q791: [132 135 127 117 136 138 159 144 137 133 141 134]
q271: [ 67  64 152 123 138 130 123 138  99 110 115  97]
q630: [117 135 127 136 132 184 155 107  78  95 122 150]
q585: [129 157  92 140 122 159  98 137 146 114 149 130]
q215: [133 126 154 138 159 138 159 133 158 133 141 134]
after: [99]	[110]
next: [127 117 136 138 159]	[144]
find: [ 67  64 152 123 138 130 123 138  99 110 115  97]	q271
next: [117 135 127 136 132]	[184]
after: [144]	[137]

q662: [113 158 106 153]
q369: [179 126 146 157]
q15: [ 93 143  71 152]
q859: [147 102  85 171]
q147: [107 102 110 104]
q361: [104 126 146  77]
q151: [115 107 131 130]
q413: [112 124 214 146]
after: [147]	[102]
after: [214]	[146]
after: [106]	[153]
find: [104 126 146  77]	q361
next: [147 102]	[85]
next: [107 102]	[110]

q884: [115  55  60  36]
q304: [120 204  44  20]
q830: [208 116  55  42]
next: [115  55]	[60]
after: [120]	[204]
next: [120 204]	[44]
next: [116  55]	[42]

q579: [136 107 148 164 132 173 105  50  21]
q351: [107  67 164 173 148 105 136 146 131]
q944: [207 122 141  54  68 132 132  72 185]
q714: [134 176 167 150 180 169 132  90 166]
find: [107  67 164 173 148 105 136 146 131]	q351
after: [68]	[132]
after: [169]	[132]
after: [90]	[166]
next: [107  67 164 173 148 105 136]	[146]

q50: [123 132 131 127 118 115 129  90 146 115 114  92]
q127: [155 146 135 131 136 146 142 137 128 128 143 143]
q277: [134 133 122 150 129 120 165 116 123 129 132 136]
q181: [133 143 144 114 146 144 146 158 132 119 116 140]
q873: [155 146 146 144 143 114 158 144 127 106  99 145]
q533: [ 47 119 128 117 113 142 100 121 106  90 101 135]
q193: [ 47 128 122 127 118 115 129 123 135 123 108 110]
q80: [130 136  94 159 119 123 151 108 131 147 152 102]
next: [ 47 119 128]	[117]
next: [143 144 114 146 144 146 158]	[132]
after: [165]	[116]
next: [133 143 144]	[114]

q429: [ 83 164 179  83 117 129 118 158 181 142  90  89  83  84  99 104 208 166
 173 184  67  58 144 197 196 196]
q651: [180 206 195 209  56  68  97 121  46 194 119  60 206 202  98 122 196 133
 153 116  96 198 164 199 129  68]
q799: [171 170 149 180 193 187  49 138 168 102  90  89 207 137 213 191 167 188
  72  48 167 111  52 119  51 102]
q182: [ 82 190 139 170 204 189 104  65 201 205  44  47  69 109 136 181 182  75
  89 150 193  87  96  61 109 171]
q197: [ 41 103 149 114  63 106 170  65 148 190 188  47 108 203 178 174 196  65
 173 112  44 181  65 127 159 133]
q418: [159  68 201 215 126 127 120 197 140  47  72 201  60  54 158 152 205 104
  49  76 186 103 175 167  58 151]
q405: [111 153 111 107 189 116 196 144  66 154  60 201 167  72  59  64 141 104
 100 156 197 144  67  58  96 146]
q588: [162 154 128  81  84 163 199 138 166 151 147  77 214  87 215 128 212 110
  48  72  70 147 103 184 138 155]
after: [54]	[158]
after: [179]	[83]
next: [ 67  58 144 197]	[196]
next: [48 72]	[70]
after: [204]	[189]

q780: [116 132 123 121 150  71]
q663: [132 123 116 140 126 155]
q755: [109 155 207 123 133 108]
next: [116 132 123]	[121]
after: [133]	[108]
after: [150]	[71]
after: [109]	[155]

q867: [132 158 174 181 172 155 129 104  84  77  79]
q857: [ 82  47  98 184 208 144  64  53 122 197 197]
q705: [ 94  20 136 237 149 183 127  38 123 214 168]
q530: [132 158 174 181 172 155 136  85  84 132 176]
q6: [225  91  20 136 237 149  25  76 217 204  60]
q237: [225  91  20 136 237 149  78 127 176 143  84]
q602: [135  82  56  71 122 176 202 185 133  81  56]
q597: [150  83 131 171 101 100 170 132  85 149 161]
next: [ 91  20 136 237 149  78 127]	[176]
after: [184]	[208]

q990: [104 162 150 123  87 105 143 111 111 134 175 104 143 133 126 128 203 185
 173 142  79 112 131  74 136 123 135  97 138 171 168 106 121 139 119 105
 138]
q148: [163  87 139 115 129 130 109 117 110 136 113 119 160 149 135 138 119 143
 113 114 140 113 143 144 133 163 129 128 136 130 172 153 121 142 120 122
 178]
q825: [ 63 149 114 120 151 136 163 126 104  82 119 114 115 144 151 102 121 124
 100 174 155 177  83 210 138 128 152 133 133 126 121 120 136 103 119 108
 107]
q68: [112 158 131 131 113  97 164 122 139 113  80  71  98 127  91 155  77 110
 137  96 185 179 134 150 140  67 108 128 158  68 151  83 142  78 109 155
  75]
q57: [175  74 135 118 129 135 108 114 100 143 108 121 170 149 133 143 114 147
 107 113 138 103 151 140 129 173 140 132 139 128 181 168 119 146 117 115
 197]
q535: [121 124  99 174 119 151 145 125  95 152 116 158 138 104 121 144 129 132
 121 142 111 110 152 102 110 127 120 136 124 127 127 165 128 123 116  94
 148]
q895: [ 93 144 117 127 140 111 157 129 137  88 105  84 104 142 126 123  89 115
 117 128 171 179 132 173 128 168 140 181 128 151 139 129 137  94 117 140
  91]
q981: [135 127 109 147 119 151 145 124  95 152 116 157 138 104 121 145 129 133
 122 142 110 110 152 101 110 127 120 136 124 126 127 165 128 123 116  94
 148]
q634: [139 110 113 130 144 118 114 142 158 110 138 114 125 141 129 115 109 126
 129 116 132 128 118 144 132 135 143 136 139 122 118 111 124 138 138 143
 129]
q257: [122 153 134 132 109 102 156 122 157 124  86  80 103 124  91 156  87 113
 139  96 174 166 140 135 137  74 106 127 153  77 150  91 140  86 112 153
  83]
after: [68]	[151]
next: [137  94 117]	[140]
next: [121 124 100 174]	[155]
find: [135 127 109 147 119 151 145 124  95 152 116 157 138 104 121 145 129 133
 122 142 110 110 152 101 110 127 120 136 124 126 127 165 128 123 116  94
 148]	q981
find: [122 153 134 132 109 102 156 122 157 124  86  80 103 124  91 156  87 113
 139  96 174 166 140 135 137  74 106 127 153  77 150  91 140  86 112 153
  83]	q257
next: [151 140 129 173 140 132 139 128 181 168]	[119]

q150: [ 66  39 148 225  84 121 207 211  78  53  71 128 154 153 195  51 200  55
 136 171 164]
q19: [ 68 133  64 175 119 145  46 214 200 189  39  87 146 150 118  59  93 191
 186 221 162]
q488: [ 76 138 184  76 109 211 207 121 177 105  63 177 104 133 111  75 120 128
  34 178  70]
q731: [156  47 157 187 143 181 151 220 131 124 160  51 102  55 102 132 166 201
 124 153 192]
q382: [ 43 226 154 115 172  88 107  69  55 140  89 189  41 110 146  79  95 114
  75  33 135]
q262: [ 57 122 115 175 100  68  53  97 116  32  58 119  51 193 141 126  53 118
  91 141 206]
q340: [180 224  62 139 143 144 227 204 164  68 131  41 172 131 129 166 202  56
 153 103 187]
after: [178]	[70]
after: [69]	[55]
next: [211 207 121 177]	[105]
next: [ 46 214 200 189  39  87 146]	[150]
after: [224]	[62]

q647: [198 202 161 214 151 198 138 187 158 143 107 148 123  79 114 132 148 219
 115 145 123  89 215 119 104 168 185 138]
q949: [126 131 105 139  88 145 139 135 102 116  87  85 110  59 124  92 113 145
  53  70 127  59 140  69  71 138 136 115]
q228: [198 202 161 214 151 198 138 187 158 143 107 148 123  79 114 132 148 219
 115 145 123  89 215 119 104 168  75 128]
q192: [120 111 134 105  99  91  71  88 168 172 110 169  89 187 206 179 205 114
 176 178  63 203 111 167 169 108  81 161]
q483: [165 159 163 117 166 114 120 114 142  81 110 161 105 135 138 129 161 151
 120 169  85 127 171 121 129  86  71  93]
q891: [202 194 183 162 146 183 139 173 159 112 172 164 157 141  47 141 110 162
 152 160 141 145 168 172 166 115 154 149]
q920: [129 132 155  95 119 122 144 111  97  71 192 135 162 141  47  93  69 105
 113 151 176 114 108 108 120  71 109  72]
q303: [ 88  94 105 112 130  92 116  93 115 131  72 115  91 123 203 121 155 138
 109 128  90 108 129  75  92 112  98  94]
q678: [105 159 163 117 166 114 120 114 142 108 110 161 105 119 138 129 161 178
 120 169  85 127 171 121 129  86  71  93]
q899: [ 23  29  81  62  86  60 139  73  84 157 156  85 169 121 135 101  81  26
 139  74 197 120  24 131 115 177 138 136]
q190: [204 203 185 182 136 190 144 166 129  72 120 154 115 100  42 116 114 192
  95 169 118  87 201 115 103  99 142  82]
after: [98]	[94]
after: [152]	[160]
find: [198 202 161 214 151 198 138 187 158 143 107 148 123  79 114 132 148 219
 115 145 123  89 215 119 104 168 185 138]	q647
after: [73]	[84]
after: [197]	[120]
find: [198 202 161 214 151 198 138 187 158 143 107 148 123  79 114 132 148 219
 115 145 123  89 215 119 104 168  75 128]	q228

q712: [148 142  57  82 133]
q478: [ 82  90 150  81 139]
q852: [154 137 173 105  93]
q84: [171  60 168 220 188]
q624: [129 120  32  61 148]
q320: [216 179 140 111 165]
q979: [132 221 129 112 115]
after: [142]	[57]
after: [112]	[115]
after: [81]	[139]
next: [57 82]	[133]
after: [220]	[188]

q298: [130  82  86  92 102 129  98 133 112 111 162 132 110 136 174 165 128 136
  88 177 123 111 193  85 140 164 153 109 150 175 113]
q555: [117 117 124 130 129 138 139 119 123 149 133 111 140 113  83 221 111 181
 118 107 129 117  97 128  69  69  85 129 143  86 130]
q601: [131 133 135 105 138 112 138 128 133 115 159 110 105 117 126 191 105 144
 140 138  97 107 142 143 101 113 143 129 146 127 113]
q491: [120 171 169 136 154 123 166 134 159 120 126 103 125  92 124 160 111 137
 161 112 125  90 114 168 106 117 124 125 114 119 136]
q30: [130 155 155 192 133 171 159 148 160 181 102 129 195 110 100  79 160 167
 126  97 187  99  85 141 146 120 115 123 127  96 185]
q843: [150 127 127 124 133 142 126 141 132 140 132 162 141 161 142 105 145 126
 120 137 139 166 134 123 148 138 133 142 140 140 132]
q947: [174 165 131 137 138 115 138 147 144 110 129 138 120 133 133 105 118  90
 142 119 125 144 117 138 130 138 136 135 115 131 131]
q428: [138 198 199 128 196 116 189 124 163 124 127 127 120 129 100 189 100 133
 188  91 102 167  81 205  68  71  91 180 117  94 119]
q93: [154 123 166 134 159 120 126 104 125 131 138 158 137 160 144 102 139 113
 105 141 141 162 140 105 146 147 136 138 138 144 134]
next: [154 123 166 134 159 120 126 103 125]	[92]
next: [144 110 129 138 120]	[133]
after: [193]	[85]
find: [131 133 135 105 138 112 138 128 133 115 159 110 105 117 126 191 105 144
 140 138  97 107 142 143 101 113 143 129 146 127 113]	q601
find: [154 123 166 134 159 120 126 104 125 131 138 158 137 160 144 102 139 113
 105 141 141 162 140 105 146 147 136 138 138 144 134]	q93
next: [174 165 128]	[136]

q305: [ 80 139  51 128 171 159 109 145 141 143 221  77 115 191 111 152 133 105
 137  90 110 148 109 127 215 125 213 159  74 113 153 160 116 110]
q934: [ 80 139  51 128 171 159 109 145 135 143 221  77 157 191 111 152 114 105
 137  90 110 148 109 127 215 125 213 159  74 113 153 160 116 110]
q986: [134 157  84  52 138 114 169 147 135 191 143  77 157 221 111 142 114 110
 105 147 128  97 112 122  39 136  49 125 151 137 147  90 125  55]
next: [ 77 157 191 111 152 114 105 137  90 110 148 109]	[127]
next: [143 221  77 157 191 111]	[152]
after: [115]	[191]
after: [49]	[125]
find: [134 157  84  52 138 114 169 147 135 191 143  77 157 221 111 142 114 110
 105 147 128  97 112 122  39 136  49 125 151 137 147  90 125  55]	q986
after: [122]	[39]

q23: [201 135  79 126 147 162  96 126 115  48 167]
q214: [130  90 123 161 141 145 131 125 109 109 123]
q952: [122  90  99 133 103 148 110  96 156 145 112]
q378: [128  81 106 160 136 150 125 124 103 108 133]
q623: [113  95 131 166 115 121 107 126 127 146  89]
q323: [193 137 162 126 115  79 147 126  96  59 158]
q492: [173 127 101 133 126 147  91 118 121  86 143]
next: [123 161 141 145 131 125]	[109]
after: [150]	[125]
next: [ 79 147]	[126]
next: [201 135  79 126 147 162]	[96]
next: [ 79 126 147 162  96 126 115]	[48]
after: [122]	[90]

q307: [152  98 128  55  97 174 162 154]
q223: [152  98 128  55  97 110 157 107]
q609: [152  98 128  55 101 153  78 120]
q783: [152  98 128  55 121  99  93  92]
q459: [ 97 129 106 132 122  98 169 105]
after: [157]	[107]
after: [93]	[92]
after: [106]	[132]
after: [174]	[162]

q362: [126 123 114  32]
q173: [ 61 130 143  94]
q212: [131 121 146  96]
q939: [113 125 112 144]
q670: [104 107 131 113]
q499: [ 82 110 140  49]
after: [121]	[146]
next: [107 131]	[113]
after: [143]	[94]
next: [126 123]	[114]
after: [107]	[131]
after: [112]	[144]

